These are the activations of a small neural network, seen along a few directions. Each row is one input.
In each table, some parts of the input vary, and every possible input appears once, in random order.
A made-up example of a description, with smaller parts first: one of 5 places around a ring, together with either a single point or one of 11 places along a line or (one of 3 separate values, together with one of 4 places along a line).
Shared parts are said once, and a part with two or three values counts as separate values.
In the rows, zero is written as 100.

Other details of the inputs vary at random and push rows far along two fixed directions, the same in every table; ignore that.

A family of inputs:
x1: 99  94  147  159  98  113  129  116  97  113  107  85  91  95  93  63
x2: 121  78  125  67  80  127  123  93  89  24  83  152  51  79  86  139
x3: 100  98  56  66  112  91  80  106  108  112  98  96  115  109  127  100
x4: 126  103  114  76  129  102  87  99  119  45  95  140  49  91  102  104
x5: 138  83  128  80  107  126  130  98  112  35  94  148  23  83  111  101
x6: 98  91  124  150  92  115  139  115  100  133  108  73  102  102  112  61
x7: 103  94  88  114  86  102  122  115  93  148  108  75  118  109  98  76
x8: 99  90  103  128  53  130  154  93  91  132  104  89  104  99  79  99
x9: 123  92  108  68  70  111  117  82  95  42  92  142  57  88  69  138
x10: 105  101  138  143  66  103  130  100  88  124  106  95  106  96  57  91
x11: 99  95  137  147  83  109  118  122  82  134  98  86  125  97  82  84
x12: 138  86  119  67  88  104  115  104  88  47  93  141  50  87  77  117
x13: 134  84  99  65  89  124  129  97  100  56  92  147  48  87  98  115
x14: 87  130  57  73  137  58  37  83  134  100  107  92  111  115  113  98
x15: 75  117  73  88  134  87  52  89  126  92  101  97  114  105  123  110
x16: 90  110  75  65  145  83  66  83  95  88  99  91  107  105  131  109
x17: 82  103  93  116  65  95  111  96  88  135  103  73  134  106  73  108
x18: 95  105  96  132  97  110  118  110  106  142  103  77  117  105  113  75
x19: 87  89  89  116  85  116  120  112  90  142  100  76  130  105  114  88
x20: 114  91  130  82  94  118  106  89  100  38  91  151  63  82  84  137
x21: 80  105  126  157  83  123  126  95  105  133  103  81  114  96  82  92
x22: 78  124  75  69  163  61  30  85  98  90  101  84  122  108  122  105
x23: 128  95  97  55  96  94  94  99  93  48  91  140  63  91  86  123
x24: 85  104  130  128  107  85  93  103  58  128  103  71  139  100  77  95
x25: 96  83  130  131  65  121  134  117  71  117  95  88  115  93  83  97
x26: 99  103  125  134  97  78  93  120  86  134  111  76  121  106  83  70
x27: 104  85  127  129  66  118  134  120  73  121  95  89  113  93  79  93
x28: 112  100  87  65  107  119  107  74  128  51  91  139  57  93  116  132
x29: 115  92  75  48  91  115  112  76  115  55  93  141  62  94  102  138
x30: 94  86  139  126  76  110  131  103  41  112  97  79  116  89  65  103
x31: 96  91  117  146  88  132  139  115  100  139  97  79  114  97  115  77
x32: 96  121  78  93  125  50  47  114  104  133  110  77  139  119  99  84
x33: 81  131  53  75  135  65  35  81  134  98  105  93  115  115  116  108
x34: 90  103  69  70  129  103  76  90  127  79  94  108  96  104  143  113
x35: 104  94  121  129  50  107  141  100  79  124  105  87  106  96  56  96
x36: 77  97  133  160  94  129  122  108  99  127  99  79  118  94  99  84
x37: 77  108  33  54  115  82  62  87  117  110  103  89  129  115  131  117
x38: 99  93  99  128  59  116  148  97  92  147  108  79  112  102  80  85
x39: 106  84  134  135  68  101  134  119  71  115  106  83  101  97  76  78
x40: 84  97  101  133  101  120  116  110  105  137  99  74  124  103  128  82
x41: 91  127  61  75  147  63  35  99  127  99  102  96  113  113  124  92
x42: 93  105  127  147  65  104  121  99  89  133  106  85  123  101  62  98
x43: 104  100  62  68  114  73  77  106  105  113  109  88  103  113  120  84
x44: 90  93  143  156  95  133  127  113  95  116  96  91  105  90  100  82
x45: 91  98  133  157  97  124  121  118  97  131  98  82  115  94  98  74
x46: 129  89  106  56  101  85  90  103  91  44  97  133  54  92  89  111
x47: 84  98  55  68  109  95  81  95  110  107  98  93  120  110  129  110
x48: 67  122  59  84  133  52  27  102  111  128  104  72  160  121  120  103
x49: 74  121  63  83  136  50  26  109  108  130  103  73  158  121  123  96
x50: 117  84  116  79  98  148  133  81  117  32  88  153  41  79  115  133
x51: 96  83  124  123  81  126  147  98  54  123  99  81  110  91  86  97
x52: 116  102  86  67  104  116  105  74  127  50  93  139  54  94  113  127
x53: 133  88  141  86  106  95  103  105  96  37  98  146  48  87  87  104
x54: 118  81  121  66  75  128  124  87  91  24  87  153  51  78  80  145
x55: 97  119  82  94  118  62  56  109  102  121  104  90  130  113  97  93
x56: 94  124  40  57  131  66  54  80  138  102  105  95  106  117  131  103
x57: 95  105  44  59  128  58  59  104  112  112  110  82  115  121  134  84
x58: 71  131  52  81  121  46  32  90  117  134  109  73  156  124  102  111
x59: 131  96  98  66  120  110  104  97  122  53  94  138  48  94  119  106
x60: 96  99  141  158  98  108  119  117  96  129  109  76  101  97  90  59
Description of these inputs: one of 5 places around a ring, together with either a single point or one of 11 places along a line.
Changing only the place on the ring of 5 turns x40 into x44. The same change can be made to x34. Which row results? -> x36
Changing only the place on the ring of 5 turns x48 into x2. The same change can be made to x42. Which row results? -> x9
A walk changes only the place on the line of 11. It starts at x38 and steps to x8. List the rest of the walk in order. -> x29, x37, x47, x19, x3, x13, x7, x43, x57
Change only the place on the ring of 5 in x26. List by row number the other rows that result. -> x5, x43, x46, x60
Change only the place on the ring of 5 in x18. List by row number the other rows that result. -> x13, x23, x41, x55

A family of inputs:
x61: 119  101  136  103  98  108  112  88  102  66  98  132  68  89  77  114
x62: 103  84  137  124  64  111  135  106  76  99  107  102  90  91  65  97
x63: 120  97  134  101  92  121  123  90  96  58  95  130  53  83  71  111
x64: 75  113  113  141  111  88  85  105  105  141  106  68  141  109  102  84
x65: 124  95  82  58  111  94  98  94  107  72  98  119  66  100  114  103
x66: 111  103  108  99  104  87  95  103  99  101  103  108  100  102  95  97
x67: 128  88  127  94  88  119  127  101  89  61  95  133  55  84  80  104
x68: 78  117  71  98  128  71  53  105  108  119  103  73  133  113  118  85
x69: 124  86  131  92  67  117  121  107  84  55  86  134  67  83  65  122
x70: 110  84  137  126  91  122  130  119  83  101  99  102  88  90  94  84
x71: 99  102  106  103  115  90  84  109  104  100  101  103  108  103  114  94
x72: 111  99  106  101  102  87  100  108  95  116  104  98  107  105  95  89
x73: 80  117  103  136  102  82  87  104  95  147  111  62  137  109  82  81
x74: 98  101  90  103  75  99  104  106  100  114  96  93  120  104  91  111
x75: 108  104  80  70  107  107  92  85  120  70  95  131  75  97  106  117
x76: 77  99  115  133  87  99  109  107  59  147  102  61  146  102  79  93
x77: 93  103  111  117  109  97  89  108  97  101  100  95  106  99  101  91
x78: 104  96  87  59  108  106  98  80  91  64  90  121  88  95  108  136
x79: 90  134  10  20  158  30  2  80  135  88  106  92  117  127  143  109
x80: 111  87  127  123  55  122  141  108  84  101  94  100  94  92  76  106
x81: 120  95  124  100  88  128  135  83  109  64  93  132  54  87  85  117
x82: 78  111  108  132  113  91  82  106  101  127  106  71  128  105  100  85
x83: 114  108  81  67  111  96  90  84  117  67  97  127  74  99  109  116
x84: 130  96  133  87  98  109  113  90  100  46  94  150  52  86  82  118
x85: 95  103  108  112  106  117  109  91  117  91  97  103  90  95  111  105
x86: 85  102  93  115  102  118  102  99  115  111  98  97  109  99  117  97
x87: 94  88  134  128  76  123  137  102  55  113  95  87  112  87  71  103
x88: 98  109  98  110  99  91  94  101  93  113  103  89  108  101  87  88
x89: 103  91  137  135  57  111  127  120  74  113  96  96  110  91  59  99
x90: 92  100  86  103  74  108  102  106  104  117  95  98  122  102  91  113
x91: 97  92  91  91  83  91  109  92  96  100  109  92  98  104  98  101
x92: 80  104  106  148  91  113  119  108  103  145  104  68  131  105  110  79
x93: 119  101  82  66  109  98  97  92  115  70  97  127  72  101  111  113
x94: 111  95  98  61  102  76  80  89  104  59  104  129  81  101  92  122
x95: 101  92  73  56  96  99  93  83  116  65  101  129  79  100  105  125
x96: 84  97  112  144  94  105  110  120  87  142  104  66  129  103  100  70
x97: 103  86  103  103  97  132  122  107  108  98  95  111  87  95  117  97
x98: 124  85  131  88  107  119  112  105  97  41  92  144  50  84  99  110
x99: 95  83  130  133  59  112  140  107  74  115  106  88  102  93  64  89
x100: 114  102  79  69  112  88  90  93  109  79  100  112  78  104  113  103
x101: 103  104  104  80  124  100  78  92  112  55  94  121  72  92  105  111
x102: 87  122  19  27  163  42  9  92  135  86  103  91  116  124  161  103
x103: 94  84  122  118  73  143  146  92  75  105  93  105  102  86  87  118
x104: 89  109  91  112  97  112  103  88  116  117  102  95  105  101  96  102
x105: 96  101  82  104  94  108  107  100  109  123  103  96  109  103  106  94
x106: 96  104  88  77  122  115  84  85  130  64  93  126  77  95  121  119
x107: 84  98  100  133  100  98  103  123  87  151  105  58  135  107  106  65
x108: 83  127  22  54  145  33  19  106  112  139  110  59  149  130  126  82
x109: 121  100  96  68  115  86  82  99  101  63  99  128  72  98  96  109
x110: 104  87  145  122  80  121  134  96  64  98  96  105  104  87  75  115
x111: 96  99  108  133  89  92  112  119  80  154  108  65  129  107  86  69
x112: 93  103  103  108  111  106  98  92  112  94  100  93  92  98  115  97
x113: 110  103  110  82  122  93  77  95  112  59  95  130  79  96  111  113
x114: 83  101  86  96  101  94  99  91  77  121  100  73  128  105  106  108
x115: 116  108  96  69  117  84  75  93  104  60  99  128  74  97  94  112
x116: 92  102  86  128  88  99  119  110  96  165  108  59  135  112  104  73
x117: 78  113  97  143  91  94  109  97  100  161  110  50  134  110  94  75
x118: 65  119  52  115  122  71  64  112  116  169  110  44  167  126  138  73
x119: 110  81  125  123  87  129  143  111  92  105  98  95  83  92  109  83
x120: 117  101  99  62  98  78  71  100  104  59  91  133  90  99  88  130
x121: 99  84  120  129  83  142  140  108  104  105  96  108  89  90  107  94
x122: 88  94  101  137  93  113  125  117  99  151  103  66  129  107  116  72
x123: 94  113  36  51  129  74  55  96  125  114  103  95  116  116  130  101
x124: 91  97  89  101  79  97  114  94  100  114  109  89  111  107  96  103
x125: 103  96  112  107  110  96  97  113  99  110  100  97  109  102  112  88
x126: 108  100  93  76  119  102  89  90  114  59  95  120  71  96  124  108
What do these inputs look like to the network? -> one of 6 places along a line, together with either one of 3 separate values or (one of 2 separate values, together with one of 4 places along a line)
Changing only the place on the line of 6 turns x104 into x73. The same change can be made to x90. Which row results? -> x89
List by row number the other rows that have the place on the line of 6 in common with x117. -> x65, x79, x80, x91, x100, x102, x112, x114, x119, x126
Change only the choice among 2 separate values in x75. List by row number the other rows that result. -> x86
